Each row below holds a small network's activations on one input, seen along a few directions.
Each table varies a few parts of the input and shows all the possible inputs, shuffled.
A made-up example of a description, with smaller parts first: line(6) and (point or line(11) or (values(2) and ring(8))).
Shared parts are said once, and a part with two or three values counts as separate values.

Other details of the inputs shift rows strongly along two fixed directions, in all tables alike. That doesn't count.

Table:
r1: [ 0.56 -1.34  2.48 -2.68  3.74  4.26 -1.52 -1.54  0.26  1.74  0.08 -2.09
 -0.84  3.18]
r2: [ 1.95  1.21 -4.83  3.32 -3.82  4.15  5.28  1.67 -5.66  2.83 -1.82  5.14
 -0.51 -6.31]
r3: [-1.74  1.38  3.31 -2.04  0.58 -6.92 -6.30  0.03  4.07 -7.67 -0.20 -1.47
 -0.75  4.14]
r4: [ 0.91 -0.10 -1.39  0.88 -0.69  3.73  1.86  1.11 -2.58  1.86 -0.79  1.83
 -1.05 -2.14]
r5: [ 0.46 -1.38  1.88 -1.55  4.58  7.63  0.17 -2.51 -1.28  4.34 -0.40 -1.27
  0.23  1.84]
r6: [-0.12  0.38 -0.98  0.41 -0.98 -1.52  1.93  0.41  0.62  0.65  0.01  0.17
  0.03 -1.40]
r7: [ 0.58  0.64 -0.65  0.93 -1.11  0.76 -0.52  0.82 -1.03 -1.25 -0.95  0.88
 -0.12 -1.21]
r8: [ 0.65 -0.21 -0.81  0.52 -0.87 -1.66  1.68  0.65  0.23  0.52  0.38  0.07
  0.36 -1.64]
r9: [ 0.66 -0.68  0.35 -0.28  0.13  2.42 -0.79 -0.64 -0.44  0.26 -1.16  0.24
  0.31  0.40]
r10: [ 0.91 -0.78 -0.49 -0.11  0.21  0.37  1.36  0.00  0.08  2.57  0.92 -0.33
  0.92 -0.37]
r11: [ 1.77  0.99 -4.40  3.22 -3.94 -1.17  5.39  1.26 -2.91  1.40 -0.70  3.37
  0.78 -5.61]
r12: [-0.33 -1.75  1.82 -1.67  4.83  2.79 -0.68 -2.76  2.56  2.87  0.76 -3.17
  0.92  2.69]
r13: [ 0.44 -3.13  2.02 -2.14  4.80  5.50 -0.32 -2.79  0.89  6.86  1.72 -3.12
  0.97  3.37]
r14: [ 0.73 -2.82  2.58 -2.31  5.02  7.60 -2.10 -1.45  0.35  3.91 -0.04 -3.18
  0.06  3.29]
r15: [ 1.13  3.14 -3.34  2.23 -5.43 -2.93  2.81  1.96 -3.29 -3.02 -1.54  4.44
 -1.07 -4.31]
r16: [-0.12 -2.15  2.00 -1.42  4.12  2.44 -1.56 -2.86  1.91  3.58  1.76 -2.78
  1.13  3.58]
r17: [ 1.02  1.94 -3.23  2.52 -6.66 -2.62  2.49  3.08 -2.67 -2.54 -2.12  4.18
 -0.77 -4.14]
r18: [ 0.46 -0.60 -1.95  1.07 -1.55  1.37  3.37 -0.30 -1.45  4.01 -0.08  0.78
 -0.04 -2.27]
r19: [-2.48  1.91  4.14 -1.71  0.32 -6.37 -5.28  0.81  4.00 -7.85  0.52 -1.82
 -1.54  3.97]
r20: [ 1.27 -0.36 -0.99 -0.41 -0.29  2.81  1.40  0.36 -2.29  2.28 -1.61  1.26
 -0.55 -0.39]
r21: [-3.66  2.09  0.22  0.92 -1.85 -8.06 -3.03  1.85  1.88 -7.48  1.52 -0.15
  0.47  0.32]
r22: [-1.13 -0.32  2.83 -1.41  2.26 -4.93 -4.25 -0.97  4.72 -3.65  2.03 -2.94
  0.98  3.83]
r23: [-2.05  1.80  0.48  1.00 -2.80 -9.02 -2.23  0.36  3.42 -6.12  0.71 -0.25
 -0.51  0.40]
r24: [-1.86  0.13 -1.05  0.70 -0.59 -0.62  0.82  1.45 -1.41 -0.11  1.01  0.22
  0.60 -1.24]
Each input here is: values(2) and (point or ring(5) or ring(6)).
Q: The inputs of r13 and r16 match in every part but the values(2) part. If r1 is changed in the same way as r13 into r16, which row does it become?
A: r15
Q: Change only the ring(6) part in r3. List by row number the other rows that result.
A: r2, r5, r7, r9, r15
Q: Change only the values(2) part in r14. List by row number the other rows that result.
A: r7

Table:
r25: [-0.05  1.82 -1.15  1.34 -2.32 -1.67  0.41  1.15 -1.11 -3.02 -0.79  2.08
 -0.68 -1.93]
r26: [-1.31 -1.11  2.57 -1.71  2.47  0.06 -3.50 -0.50  2.28 -0.73  1.08 -2.69
  0.12  3.39]
r27: [ 1.33  0.39 -2.42  1.37 -2.96  0.48  3.07  1.58 -2.33  1.38 -0.80  2.09
 -0.24 -3.08]
r28: [-0.77  1.59 -1.20  1.07 -2.25 -2.12  0.52  1.46 -1.39 -2.65 -0.33  1.70
 -0.54 -1.66]
r29: [ 0.49  0.08 -3.51  2.51 -2.43 -2.18  4.37  0.30 -1.05  2.77  0.96  1.60
  1.53 -3.77]
r30: [-0.68  0.99 -0.91  1.06 -2.63 -2.44  0.53  1.56 -0.63 -1.52  0.01  1.26
 -0.56 -1.34]
r31: [-1.48  0.86  2.70 -1.34 -0.06 -5.85 -3.78  0.82  3.85 -5.28  0.71 -1.82
 -1.07  2.70]
r32: [-1.54  2.80 -0.90  1.40 -4.16 -6.78 -1.16  2.82  0.04 -6.68 -0.31  2.03
 -0.63 -1.52]
r33: [ 0.40  0.39 -3.50  2.67 -2.87 -2.40  5.00  0.26 -1.22  2.75  0.84  1.79
  1.29 -4.08]
r34: [ 0.33 -1.57  2.87 -2.54  3.98  2.94 -2.21 -2.17  1.66  2.02  0.26 -2.58
 -0.14  3.78]
r35: [ 1.84 -1.70 -0.52 -0.42  2.16  7.24  1.60 -1.62 -2.09  5.04 -1.26  0.07
  0.49 -0.24]
r36: [-1.71 -0.58  5.38 -3.39  4.48 -2.26 -6.91 -1.99  5.47 -4.60  0.55 -4.24
 -0.51  6.20]
r37: [ 1.00 -2.24  1.20 -1.48  4.82  8.46 -0.24 -2.21 -1.17  4.70 -0.19 -1.59
  0.65  1.66]
r38: [ 2.15 -1.73 -0.62 -0.55  1.77  6.54  2.30 -1.46 -2.30  5.81 -0.75  0.29
  0.31 -0.12]
Q: Describe the family of inputs behind these rows.
A: values(2) and (point or ring(6))
Q: The inputs of r37 and r25 match in every part but the values(2) part. If r32 is changed in the same way as r37 into r25, which row does it become?
A: r28

Table:
r39: [ 1.71  0.65 -0.35 -0.34 -0.87  6.06 -0.66  1.23 -3.91 -0.47 -3.15  2.38
 -1.92 -0.77]
r40: [ 1.24  0.64  1.14 -1.34  0.80  6.08 -1.36  0.35 -2.87 -0.78 -2.79  1.31
 -1.86  0.67]
r41: [ 0.24 -0.58  0.49  0.07  0.57 -0.53 -0.46 -0.88  1.42  0.36  0.54 -0.65
  0.45  0.62]
r42: [ 1.60 -1.03 -1.43  0.35 -0.79  1.91  2.84  0.39 -1.23  4.00 -0.04  0.44
  0.38 -1.33]
r43: [-2.57 -1.79  5.15 -3.35  6.05 -1.31 -6.76 -2.18  5.15 -2.45  2.43 -5.30
  1.00  6.68]
r44: [-1.34 -0.37  0.36 -0.28  1.23  0.77  0.24  0.01 -0.09  1.18  1.07 -1.14
  0.13  0.35]
r45: [-0.45 -0.84 -1.35  0.93 -0.12  2.72  2.17  0.70 -1.98  3.14  0.70  0.40
  0.41 -1.53]
r46: [ 1.84 -0.88 -2.09  1.25  0.30  4.27  4.16 -1.28 -2.22  5.42 -0.28  1.28
  0.71 -2.35]
r47: [-0.53  2.23 -0.75  1.30 -4.40 -8.14 -0.48  1.50  1.72 -4.97 -0.01  1.28
 -0.43 -0.72]
r48: [-0.31  2.36 -1.76  1.79 -5.03 -7.74  1.05  1.43  0.56 -4.15 -0.26  2.43
 -0.63 -2.22]
r49: [ 0.92 -0.74 -1.71  0.83  1.02  3.90  3.13 -0.98 -1.75  3.87 -0.35  0.51
  0.96 -1.93]
r50: [-0.06  2.25 -1.60  1.41 -5.11 -7.85  1.11  2.43  0.66 -4.08 -0.16  1.89
 -0.86 -2.50]
r51: [-1.28 -1.37  2.90 -1.91  3.88 -0.33 -3.86 -1.70  3.64 -1.19  1.04 -3.46
  0.87  3.51]
r52: [-1.01 -0.53  0.99 -0.70  2.47  0.20 -1.12 -1.01  0.89  0.13  1.26 -1.38
  0.79  1.53]
Q: The inputs of r46 and r41 match in every part but one. If r50 is changed in the same way as r46 into r41, which row does it become?
A: r42
Q: Describe the family of inputs behind these rows.
A: values(2) and (point or line(6))
